[-2.41 -2.23 -3.49 -0.03 -1.89 -0.03  1.07] : Z957
[ 3.10  1.81  0.70 -1.41  2.52  1.44  3.93] : Z116
[-2.41 -2.41 -2.41 -1.89 -2.23 -1.90 -5.87] : Z776
[-3.15  1.68 -1.87 -4.50 -1.88 -1.86  1.40] : Z12
[ 1.97  8.20 -0.08 -8.47  2.91 -0.07  4.21] : Z562
again Z957: 	[-0.03]
q: [-2.41 -2.23 -3.49 -0.03 -1.89]	Z957
again Z776: 	[-2.41]
loc: [1.40]	Z12, 6
q: [-3.15  1.68 -1.87 -4.50 -1.88 -1.86  1.40]	Z12

[-2.48  1.08  1.08  0.73] : Z204
[ 0.51  0.51 -3.71  0.51] : Z290
[ 0.50 -3.71  1.95 -3.67] : Z776
[ 5.23  0.49 -3.15 -3.07] : Z562
[-3.07 -3.15  5.22  0.49] : Z889
q: [ 5.23  0.49 -3.15]	Z562
perm: [ 0.51 -3.71  0.51  0.51]	Z290
loc: [0.73]	Z204, 3
again Z204: 	[1.08]
again Z290: 	[0.51]
perm: [ 0.49  5.22 -3.15 -3.07]	Z889
q: [-3.71  0.51]	Z290

[-0.98 -5.02 -2.44 -4.32  2.15  4.58  1.23 -0.90 -5.02] = Z144
[-6.61 -4.84 -5.80 -0.81 -3.72 -0.86  4.69  3.62  6.06] = Z12
[ 1.23 -2.44  3.79 -4.33 -0.98 -0.90  2.15 -5.02  4.58] = Z776
[ 3.62 -3.72 -4.84 -0.80  6.06 -5.80  4.69 -6.61 -0.86] = Z290
loc: [-4.32]	Z144, 3
perm: [-6.61 -3.72 -0.86 -5.80 -4.84  4.69  3.62  6.06 -0.80]	Z290
perm: [-5.02 -4.33 -2.44 -0.98 -0.90  1.23  2.15  3.79  4.58]	Z776
again Z144: 	[-5.02]
q: [-0.98 -5.02 -2.44 -4.32  2.15  4.58  1.23 -0.90 -5.02]	Z144

[ 3.38  2.83 -0.97  2.97  5.54  2.71  4.05 -1.13 -2.22 -1.89 -2.00 -2.84
 -0.55  5.03  4.04 -3.23  3.46  4.91 -6.27] = Z776
[-5.45 -3.68 -6.20 -5.38 -2.67  1.98 -0.43  0.87 -3.36 -1.46  5.69  5.16
  2.83  0.81  1.43 -0.81 -2.93 -2.56  3.60] = Z957
[ 5.14 -5.10 -6.07  0.30 -3.88 -2.48 -4.66 -5.89 -2.50 -4.73  1.24  5.88
  4.65  5.80 -1.19  0.52 -1.07  5.43  2.06] = Z562
[ 3.21  4.69  0.22 -0.89  0.43  2.71 -4.06 -0.89 -3.20 -6.27 -1.42 -1.58
  3.82  0.18 -6.29  4.09 -2.04 -0.06 -5.26] = Z116
[-5.03 -3.01 -5.74 -3.01 -5.09  4.91 -2.42 -3.01  5.76  4.30  3.70  0.42
 -3.55 -6.30 -5.77  0.48 -3.01 -4.22 -4.02] = Z290
[-5.62  0.50 -3.50 -6.28 -1.99  5.06 -4.65  6.19 -5.49  3.46  0.03  0.58
 -2.70 -0.77  2.58 -3.10 -1.88  3.89 -4.97] = Z162
[ 4.40  6.17  0.16 -1.64  4.89  5.69  4.04 -3.24 -1.40 -5.78  5.32 -0.10
 -5.06 -4.51  4.02  4.84  0.77 -4.99  2.69] = Z43
[ 2.81 -0.77 -0.44 -2.63 -5.82 -3.31  3.22  2.76  5.40 -5.78 -6.25  2.51
 -0.44  3.95  5.65 -2.59  4.37  4.70 -4.50] = Z949
[-1.43  1.46  0.02  1.34 -0.88 -0.74 -2.93 -4.09 -2.80  5.68 -4.93 -4.88
  4.35  0.44  4.59  4.54 -1.97 -4.77 -5.29] = Z889
[ 5.10 -1.57  0.46  4.20 -0.41  5.28  3.48  4.56 -3.19 -5.80 -4.33  5.78
  4.58 -4.52 -5.77 -0.44  3.11  3.55  1.21] = Z144
[-4.52  4.56 -0.44 -4.33  3.47  3.11  3.55  5.10 -3.19 -0.41 -5.80  5.78
 -5.77  4.58  4.20  1.21 -1.57  0.46  5.28] = Z204
loc: [-1.99]	Z162, 4
again Z290: 	[-3.01]
q: [-5.89 -2.50 -4.73  1.24  5.88  4.65]	Z562
perm: [-5.77  3.55  5.78 -0.44  5.28 -0.41 -5.80 -1.57  5.10  4.56 -3.19  0.46
  3.48  3.11  4.20 -4.33 -4.52  1.21  4.58]	Z144
perm: [ 3.55  5.78  3.47 -5.77 -0.44  5.10  4.58  5.28 -0.41  4.20  3.11 -4.33
  0.46 -3.19 -5.80 -1.57  4.56  1.21 -4.52]	Z204
perm: [-5.80 -1.57 -4.52  4.56  5.28 -5.77 -3.19  5.78 -0.44  3.55  0.46 -0.41
  3.11 -4.33  4.20  5.10  1.21  3.47  4.58]	Z204

[-3.76 -5.24  3.27  2.26 -2.76  5.59  1.85 -0.66 -1.17  6.36  3.04  2.70
  1.18  5.37 -2.40 -6.06 -6.26  1.05  2.90 -0.74  2.11  1.29 -4.87  4.88
  2.01 -2.13  4.26  1.04  1.86  3.87 -4.92] = Z43
[-4.43 -6.53  1.16 -0.58 -0.86  6.78  2.66  1.05 -0.12  6.81  2.35  2.60
  1.29  4.66 -1.56 -5.64 -6.98  1.05  3.39  2.95  0.47  1.59 -5.02  4.10
  2.75 -1.07  1.17 -1.82  3.91  4.81 -5.90] = Z144
[-4.42 -6.40  2.16  0.63 -1.81  5.83  2.41  0.03 -0.60  6.09  2.44  2.78
  1.20  4.85 -2.12 -6.55 -7.40  1.09  3.72  1.28  1.84  1.67 -5.05  4.35
  1.88 -1.83  4.02 -0.94  3.02  4.78 -5.62] = Z957
[-3.78 -4.69  2.91  2.50 -2.28  6.05  1.18 -0.52 -0.50  6.91  3.34  2.85
  1.42  5.48 -2.14 -4.83 -5.93  1.08  2.14 -0.73  1.41  1.22 -4.66  4.89
  2.27 -1.85  5.11  1.00  2.39  2.99 -4.60] = Z562
[-3.82 -4.94  2.37  1.73 -2.06  6.17  1.95 -0.10 -0.77  6.93  2.77  2.71
  0.85  5.20 -2.19 -5.45 -6.24  1.10  2.65  0.37  1.04  1.48 -4.77  4.50
  2.56 -1.77  5.32  0.50  2.46  3.50 -4.84] = Z776
[-3.77 -4.82  2.96  2.40 -2.97  5.29  2.71 -0.74 -1.91  6.23  2.23  2.65
 -0.19  5.13 -2.85 -7.17 -6.72  1.07  3.50 -0.36  2.16  1.95 -4.96  4.24
  2.18 -2.58  4.84  1.27  1.21  4.01 -4.63] = Z12
q: [-2.14 -4.83 -5.93  1.08  2.14 -0.73  1.41]	Z562
perm: [ 2.26  5.37  3.04 -2.13  1.85  3.27  2.11  1.29  6.36  1.18  3.87 -4.87
 -5.24  2.70 -0.66  1.86  1.05  5.59 -6.26 -4.92 -1.17  2.01 -2.40 -2.76
  1.04  4.26 -3.76 -6.06  4.88 -0.74  2.90]	Z43
loc: [4.50]	Z776, 23

